Here are a small network's activations along a few directions, averaged over the inputs that share one value of a field.
Related values have similar rows: they may be neighbours, one step apart, or belong to one group.
In the rows, 500 means zero.
Random noise pushes rows far along 4 fixed directions. That doesn't count. These rows show it; they differ only by the noise:
[513 362 615 457 472 511 412 600 471 606 484 431 595 499 388]
[482 555 515 604 623 454 477 523 451 302 710 448 409 505 564]
[519 481 558 531 462 502 368 469 460 525 399 332 632 461 426]
[529 564 498 633 651 491 479 462 490 240 658 483 413 546 544]
[578 517 513 598 567 546 410 390 522 356 415 439 561 536 442]
[487 548 457 577 665 499 446 402 505 373 437 526 497 434 517]


Values of Z:
z13: [460 536 366 498 550 512 443 386 617 472 219 517 642 514 442]
z4: [501 561 479 541 420 424 397 442 445 472 508 443 537 456 496]
z6: [286 384 531 364 604 535 576 552 608 708 379 611 526 427 507]
z7: [389 587 342 460 648 376 520 491 562 475 556 661 411 462 625]
z11: [369 450 525 428 647 617 663 654 447 475 761 711 244 415 631]
z10: [521 444 562 530 452 490 437 569 450 448 536 402 576 508 451]
z3: [566 680 351 619 503 642 590 288 636 361 222 347 555 570 500]
z1: [689 383 550 450 401 561 559 491 480 624 439 687 512 573 423]
z2: [443 642 458 523 483 369 648 432 427 463 641 492 359 570 646]
z9: [501 620 470 529 554 325 592 444 513 407 608 593 455 554 663]
z16: [543 497 521 425 256 471 537 603 517 567 664 349 435 633 441]
z12: [418 632 343 466 540 425 472 366 403 573 309 542 475 142 643]
z15: [495 579 499 480 367 360 422 388 424 669 370 499 624 321 552]
z14: [531 620 462 551 337 490 536 543 519 411 602 253 423 592 493]
z8: [558 602 325 628 670 633 490 316 491 360 347 628 418 418 592]
z5: [383 600 478 532 545 580 453 395 503 522 355 463 596 352 533]
Z is arranged as a 4 by 4 grid.
Q: Name the neighbours of z5, in listed order.
A: z6, z11, z10
Q: Name the neighbours of z14, in listed order.
A: z13, z3, z16
Q: Name the neighbours of z15, in listed order.
A: z4, z1, z9
A value of Z combines one of 4 hidden first parts with one of 4 second parts; all combinations occur once.
Q: z13 and z7 share the first part; z13 and z10 share the second. Which value has the first part of z10 and the second part of z7?
A: z4
Q: z8 and z11 share the first part; z8 and z14 share the second. Which value has the first part of z14 and the second part of z11?
A: z3

Values of W:
w14: [531 526 499 501 484 517 607 426 533 546 431 595 469 518 574]
w10: [319 653 405 540 443 455 443 568 425 541 534 236 485 393 560]
w11: [483 583 575 577 522 507 459 434 449 341 610 361 527 428 577]
w5: [560 495 523 534 555 390 494 427 531 365 588 619 522 582 483]
w9: [547 695 447 572 250 459 344 331 359 552 310 136 593 375 586]
w12: [463 597 482 637 598 518 455 429 556 231 611 402 544 544 540]
w3: [387 483 496 452 496 461 421 673 461 552 555 388 551 378 518]
w4: [496 598 501 527 427 618 547 377 556 477 405 368 547 531 513]
w2: [577 437 512 435 279 462 438 494 545 601 412 450 546 608 377]
w1: [561 403 557 528 564 573 520 609 468 393 655 542 423 481 456]
w7: [514 688 447 585 442 354 588 392 495 349 656 371 431 628 600]
w15: [567 419 442 445 543 533 446 398 462 549 328 671 532 417 480]
w13: [606 633 381 559 541 432 366 342 531 386 385 489 500 536 517]
w6: [463 404 583 485 425 570 560 606 552 594 449 383 529 676 378]
w8: [589 298 569 412 499 684 598 695 522 668 503 638 473 592 315]
w16: [625 500 609 644 604 486 535 479 475 258 769 631 413 634 574]
A value of W combines one of 4 hidden first parts with one of 4 second parts; all combinations occur once.
Q: w16 and w9 share the first part; w16 and w12 share the second. Which value has the first part of w12 and the second part of w9?
A: w10
Q: w7 and w13 share the first part; w7 and w6 share the second. Which value has the first part of w6 and the second part of w13?
A: w3
Q: w14 and w15 share the first part; w14 and w4 share the second. Which value has the first part of w4 and the second part of w15?
A: w1
